These are the activations of a small neural network, seen along a few directions. Each row is one input.
In each table, some parts of the input vary, and every possible input appears once, in random order.
A made-up example of a description, with smaller parts first: one of 3 separate values, together with either a single point or one of 9 places around a ring or (one of 4 places along a line, together with one of 8 places around a ring).
Shared parts are said once, and a part with two or three values counts as separate values.

Other details of the inputs shift rows strongly along three fixed directions, in all tables alike. That doesn't count.

A family of inputs:
R1: [ 17  15  -3  -8  11 -22  31  -3   3 -13  24  -2]
R2: [-26 -18 -12  -1   5  -3  -6  25  -4  -3  -4  -1]
R3: [ 23  14   0   8  14 -22  27  10  11 -25  23  -3]
R4: [-33  -6 -11 -14  -1  -2 -21  26  -7 -12  -4   1]
R5: [ 29   8  19  11  -6  11  16 -27  11  11   7   3]
R6: [-14 -17   1   4  14 -13  31  28  10   1   2  -3]
R7: [-12   7  -7  -8 -14  18 -48  -4  -7 -13 -11   5]
R8: [  3   1   5   5 -10  25 -39  -3  -2   2 -28   9]
R9: [ 24  18  -6  12  12 -12  24  -1  14 -24  23   1]
R10: [-13 -31   8  -3  11 -21  50   8   7  38  -5  -7]
R11: [ 14  13  -8   4  14 -22  32   4  -3 -25  28  -7]
R12: [ 14  -2  11  -8   7 -14  38 -12   4  18   7  -5]
R13: [ 12   2  13  -6 -12   6  -2 -31   3  18  -7   2]
R14: [-14 -12  -2  -3   6 -18  34  18  -4   4   9 -10]
R15: [ -8 -21  -4  -2  10 -11  29  17  -1  11   4  -7]
R16: [ -8 -17   5  -9   9 -11  29  16  -3   4   6  -7]
R17: [ 16  38 -16  13  18 -21  13  11   6 -59  36   0]
R18: [ 17  20  -7  -4  -9   4 -27 -14  -1  -1  -3   1]
R19: [  8  10   1   7  -2   9 -21   4   3 -13  -9   5]
R20: [ 16  17  -4  -1 -12   4 -28 -19   1  -1  -5   4]
R21: [ 15  27 -15   4   9 -14   3  -2  -2 -36  34   4]
R22: [-27 -13  -4  -9  -4   1 -25  17  -4  14 -21   0]
R23: [  7   9   2   6  -5   8 -23   3   5 -10  -7   3]
R24: [ 28   9  19  11 -10  16   1 -31   8  10   0   7]
R25: [ 23  17   3  10  11 -10  25  -4   9 -23  28   4]
R26: [-21   1 -25   0  12   1 -26  28  -8 -26   2  -1]
R27: [  2   9  -1  -2  -5  12 -21 -14  -4  10  -4   5]
R28: [ 10  22 -14   7  13 -19  12   2  -4 -40  29  -3]
R29: [ 28   1  11  13   0  11  16 -24   9  12  -7   6]
R30: [-21 -43  13 -11   0 -13  37  24  -2  42 -12 -12]
R31: [ -8 -19  -4  -4   6 -13  30  15   1  15   4  -7]
R32: [-42 -40   6  -6   4   6  -2  26 -10  23 -16  -2]
R33: [ -8  -2   4  -4 -22  24 -39 -20  -5  19 -16   8]
R34: [ 28   8  10  12 -10  15  -2 -29  14  10  -5   4]
R35: [ -5 -17   4  -6   2 -21  29  13   2  17   3  -7]
R36: [-28  12 -16   5  11  -1 -21  37  -5 -41  -1   3]
R37: [-18 -11 -10   2  -2  14 -32   6  -5   0 -14   2]
R38: [-26 -10  -3  -5   3 -15  15  14  -3   8  -2  -5]
R39: [-23  -8  -5  -5   7 -12  14  17  -5   9  -4  -6]
R40: [-26 -13  -4  -5  -1 -13  12  16  -4   6  -1  -5]
R41: [  7  -2  12  -1 -13  10  -3 -29   1  29  -6   4]
R42: [-13 -15  12  -6 -19  15  -5 -16  -4  44 -27  -3]
R43: [ 18  14  -3  10  14 -18  24 -10  -1 -25  25  -5]
R44: [ 32  20   4  10  -5   9  -6 -37  -3  -7   7  -2]
R45: [ -9  13  -1   0  -7  27 -49   3  -2 -22 -19  11]
R46: [ 15  25   1  13  -3   6 -12 -13   5 -23   4   3]
R47: [ 30  14  15  15  -5  11  10 -31   3   2  -5   4]
R48: [-17  -9  -8 -10  -3  -7  -8  22  -5   6  -6  -4]
R49: [ 12   2   0   2 -14   6  -6 -24   4  16  -5   2]
R50: [ 21  24   3  12  -4   7  -3 -18   7 -18   7   1]
R51: [ 26  19  -5   0   9 -19  14  -8   3  -7  16  -2]
R52: [  3  13  -5  -1 -12   6 -15 -12  -4   0  -1  -1]
R53: [ -5  -1  -3  -2 -18  20 -36 -20   1  21 -24   6]
R54: [ 24  16   7   4  11 -13  28  -5  12 -24  22   0]
R55: [ 23   8  14   4  -9   9   0 -42   3  26  -2   6]
R56: [-26 -14  -4  -3   1 -11  12  18  -6   1   0  -6]
R57: [ 14  30 -13  -3  15 -21   4  -3   2 -38  26   4]
R58: [ -8  14 -19  -4 -10  16 -47  -3  -3  -3 -13   5]
R59: [-29  -9 -15  -8  -1   8 -26  19  -4  11 -19   1]
R60: [ 12 -18  20   9  -4  10  24 -15  11  33 -18   2]
R61: [ 35   5  12   4 -13  11  -6 -33   0  17  -5  -2]
R62: [-27  12 -18  -3   3  -3 -30  15  -8 -20  -4   2]
R63: [ 19  16  -1  -2  -1  14 -24 -19  -5 -18   3   1]
R64: [-32 -13  -6  -4  -1   8 -29  40   1  -6 -18   0]
R65: [-20 -41  16  -3  11 -16  53  17  -2  32   4  -7]
R66: [-24   1 -13  -8   4   3 -30  22  -8 -28   0   3]
R67: [  9 -44  34   1  -5  -1  40 -19   4  60 -19 -10]
R68: [ -7  14  -8  -1  13  -9  -2  25   4 -43  15   3]
R69: [ 10 -17  28   8  -3  10  28 -14   7  32 -10   4]
R70: [-37  -7 -18 -11   4  -5 -14  37 -10  -8   6   2]
R71: [ -2   7 -11  -1  -5  17 -52   4  -9 -14 -13   1]
R72: [ -8 -10  -2   0 -21  24 -37 -14  -2  21 -25   3]
R73: [ 12 -14  20  -4 -12   7  23 -29   2  49  -7   0]
R74: [ -3  -4  -4  -4 -19  20 -30 -13  -1  22 -20   3]
R75: [-12 -17   2  -6   7 -11  30  17  -5  13  12  -5]
R76: [ 31   6  14   5 -11  17  -1 -38  -2  18   4   2]
R77: [-21 -20   3  -7  10  -5   7  17  -5  -4  -2  -4]
R78: [ 26  16   2  -5   1 -14  24 -16   3  -9  22  -1]
R79: [ -9  -9  12  -2  -7  24 -21   0  -1   6 -28   8]
R80: [-20 -11   4  -6   8  -2  10  26   5  -9  -2  -2]
R81: [ 24  15  -1  -4   4 -13  22 -10   1 -17  23  -3]
R82: [ -8   3 -16  -1  11 -17  -6  27  -5 -29  13  -2]
R83: [-22   2 -17  -3  12   4 -26  27 -13 -27   8   2]
R84: [ 27  15   0   3 -11   2 -15 -23   1  -4   4   1]
R85: [-29 -28   8   1  15  -4  27  35  -3   9  -6   3]
Each input here is: one of 5 separate values, together with either one of 5 places along a line or (one of 2 separate values, together with one of 6 places along a line).
- Changing only the choice among 5 separate values turns R66 into R65. The same change can be made to R63. Which row results? => R83
- Changing only the choice among 5 separate values turns R69 into R36. The same change can be made to R73. Which row results? => R42
- Changing only the choice among 5 separate values turns R4 into R33. The same change can be made to R13. Which row results? => R41
- Which other rows does R60 become when the place on the line of 5 takes its other values? List them by row number. => R6, R9, R29, R34
- Which other rows does R34 become when the choice among 5 separate values takes its other values? List them by row number. => R3, R17, R25, R54
- Which other rows does R74 become when the choice among 5 separate values takes its other values? List them by row number. => R48, R52, R70, R78
- A walk changes only the place on the line of 6. It starts at R51 and steps to R18. List the rest of the walk in order. => R48, R30, R61, R71
- Which other rows does R67 become when the place on the line of 6 takes its other values? List them by row number. => R20, R22, R35, R82, R84
